A small network was shown many inputs. Here are its activations along a few directions, one row for each input.
Each table varies a few parts of the input and shows all the possible inputs, shuffled.
Descriptions start from the smaller parts, as in this example, which fits no table here: one of 2 separate values, together with either a single point or one of 11 places along a line or (one of 4 places along a line, together with one of 5 places around a ring).
Shared parts are said once, and a part with two or three values counts as separate values.
In the rows, 128 means zero.

A family of inputs:
x1: [115  99 124 109 146 147 114 127 138 163 178 132]
x2: [108 167 122  97 172 136 127 103 145 148 166 124]
x3: [129 138 155 100 186 143 119 102 135 103 136 132]
x4: [145 104 145 144  90 114 103 173 119 128 137  84]
x5: [114  99 159  88  89 137 106 119 111 125 118 112]
x6: [129 107 139 149 111 106 100 155 158 157 163 121]
x7: [151 163  34 168 112 123 198 115  93 111  49 202]
x8: [156 160 156 154 123 106 122 146 126 111 128  75]
x9: [105 101  40 182  85 147 198 149  94 120  57 203]
x10: [133 145 170 117 143 127 106  97 113 113 100 105]
x11: [107  88 143  72 133 150 124 117 136 114 153 136]
x12: [143 166 150 156 145 101 118 133 167 144 150 111]
Q: The inputs of x4 and x8 match in every part but one. If x9 is changed in the same way as x4 into x8, which row does it become?
A: x7
Q: What is each input in this table made of?
A: one of 2 separate values, together with either a single point or one of 5 places around a ring

A family of inputs:
x13: [138 132 123 129  62 109  94 134 158 140 154  89]
x14: [132  95 168 103 150 151 120 113 116 121 133 121]
x15: [141 163  20 214  74 116 220 145  81 112  13 206]
x16: [122 129 127 152 107 118  99 164 140 139 164  78]
x17: [122  94   6 182 103 155 213 127  82 105  29 246]
x18: [110  75 140 120 119 149 119 159 136 146 172 115]
x19: [146 186 147 120 176 103 128 105 166 112 136 115]
x20: [139 136 156  90 194 139 144 106 134 114 161 148]
x21: [116 133 152  91 165 151 140 102 125 132 157 131]
x22: [122  99 151 107 143 137 108 129 117 159 156 133]
x23: [144 150 156 133 139 120 100 122 122 116 121  84]
x24: [118 145 160 139 124  93  81 132 136 136 117 106]
x25: [129  78 128  92  88 143 112 144 132 148 167 117]
x26: [112 178 160 119 148 109 114 110 147 112 112 103]
Q: What is each input in this table made of?
A: one of 2 separate values, together with either a single point or one of 6 places along a line
Q: The inputs of x25 and x13 match in every part but the choice among 2 separate values. If x20 is changed in the same way as x25 into x13, which row does it become?
A: x19

A family of inputs:
x27: [114 159  96 175 133 118 111 124 156 150 135 121]
x28: [101  94 143 112  96 131 134 128 122 107  97 140]
x29: [135 159 119 121 155 129 128  88 135  98  95 152]
x30: [125 129 243  60 168 118  42 113 174 142 220  39]
x31: [142 121 101 142  96 135 109 152 103 123 123  91]
x32: [121 173 140 144 120 108 132 112 127 118  85 124]
x33: [117  80 125 137 104 123 132 158 148 143 147 157]
x34: [140 158 107 169 148 134 118 135 112 120 116  89]
x35: [111 129 104 136  77 104 122 155 137 154 145 129]
x36: [122 133 133 117  71 105 125 129 117 123  90 123]
x37: [139 104 119 121 161 165 144 122  91 129 133 136]
x38: [139 150 100 138 159 122 142 116 164 136 146 157]
x39: [162 148 110 133 173 133 149 125 115 104 130 127]
x40: [126 104 120 122 147 141 148 124 137 164 148 175]
x41: [132  87 137 124 108 144 153 166 105 111 135 119]
x42: [121 119 152  96 133 138 160 100 106 126 104 170]
Q: What is each input in this table made of?
A: either a single point or (one of 3 separate values, together with one of 5 places around a ring)
Q: Change only the choice among 3 separate values in x33. List by row number the other rows that result.
A: x28, x41

A family of inputs:
x43: [126 126  42 202 120 157 195 135  79 107  62 197]
x44: [117  93  48 168  95 148 194 129 104 129  50 222]
x45: [132  68  31 146  99 157 214 160  86 123  84 215]
x46: [166 190  19 188  98 109 200 138  81  99  38 168]
x47: [105 102 205  89  94 113  40 135 135 145 152  62]
x48: [134 169 204  78 215 135 122 109 145 104 186  87]
x49: [139 129 207  71 173 127  73  96 172 162 199 102]
x50: [122  99 194  98 100 140  68 150 117 131 170  36]
x51: [119 170 214  70 195 122 109  87 165 112 166 107]
x52: [138 170  50 198  96 122 190 107 104 107  25 193]
x53: [121 128  57 194 108 136 185 115 101 124  38 208]
x54: [101 138 147 138 110  88  77 156 210 179 206  94]
x55: [117  96 188  94  77 116  58 136 153 103 137  61]
x56: [138 107 202  91 141 134  81 129 132 155 199  58]
x57: [114 111 203  84 129 116  49 105 139 162 183  75]
x58: [142 168  38 206 115 135 194 131  77 101  46 179]
x59: [123  87 187 103 107 118  65 166 133  97 161  51]
x60: [130  92  38 174 114 160 206 151  85 124  67 202]
x61: [114 138 135 145 129 101  88 177 189 173 230  73]
x62: [156 126 195  81 192 138  83 117 150 157 220  80]
x63: [119  69  41 140  80 146 201 137 105 128  67 235]
x64: [131 153 196  72 211 134 103 109 144 120 193  84]
x65: [116 154 201  60 195 127  92  80 166 124 173  97]
x66: [153 191  30 181  79  97 188 116 100 105  21 187]
Q: The inputs of x50 and x47 match in every part but one. If x43 is changed in the same way as x50 into x47, which row does it become?
A: x53
Q: What is each input in this table made of?
A: one of 2 separate values, together with either a single point or one of 5 places along a line or one of 6 places along a line

A family of inputs:
x67: [113 129 146 102 127 112  92  96 152 144 137 116]
x68: [134 225  93 161 101  94 162 127 120 101  67 102]
x69: [126 124 150 141 147 135 109 151 135 112 157  81]
x70: [147 122 123 114 129 126  91 131 142 120 157  85]
x71: [151 145 104 133 196 168 200  89 150 128 105 168]
x72: [110 122 162 150 147 114 105 126 156 120 145  95]
x73: [132 129 136 122 124 119  78 112 164 126 146 108]
x74: [146 123 168 130 129  93 112 123 160 126 147 112]
x75: [123 100  78 149  94 125 145 165 117 143  91 159]
x76: [161 125 155 121 129 116 116 148 139 118 160  98]
x77: [ 94 135 173 129 144 130 106 121 146 136 138 116]
x78: [115 120 143  84 131 127 106 100 122 148 147 107]
x79: [124 101  85 171  60 145 150 147 123 150 110 152]
x80: [123 102  86 144 113 118 148 147 106 113  68 165]
x81: [134 123 128  89 130 148  98 128 118 133 157 100]
x82: [103 146  66 132 151 105 170 152 150 128 171 183]
x83: [114 117 155 117 153 144 124 142 110 128 154  87]
x84: [130 111  99 126 119 136 155 122 100  86  67 178]
x85: [126 111  99 128 108 153 171 103  92  74  80 179]
x86: [149 126 159  96 132 138 123 146 115 132 159 112]
x87: [130 130 173  89 130 131 123 124 121 146 150 128]
x88: [128 139 177 108 125 115 110 120 151 141 142 137]
x89: [ 97 127 170 111 148 146 119 125 118 140 146 108]
x90: [122  97  82 171  68 137 147 154 117 156 101 150]
x91: [164 172  88 183 164 124 141 101  76 150  96 174]
Q: What is each input in this table made of?
A: either one of 4 separate values or one of 6 places along a line or (one of 3 separate values, together with one of 5 places around a ring)
Q: Change only the place on the ring of 5 in x89. List by row number the other rows that result.
A: x69, x72, x77, x83
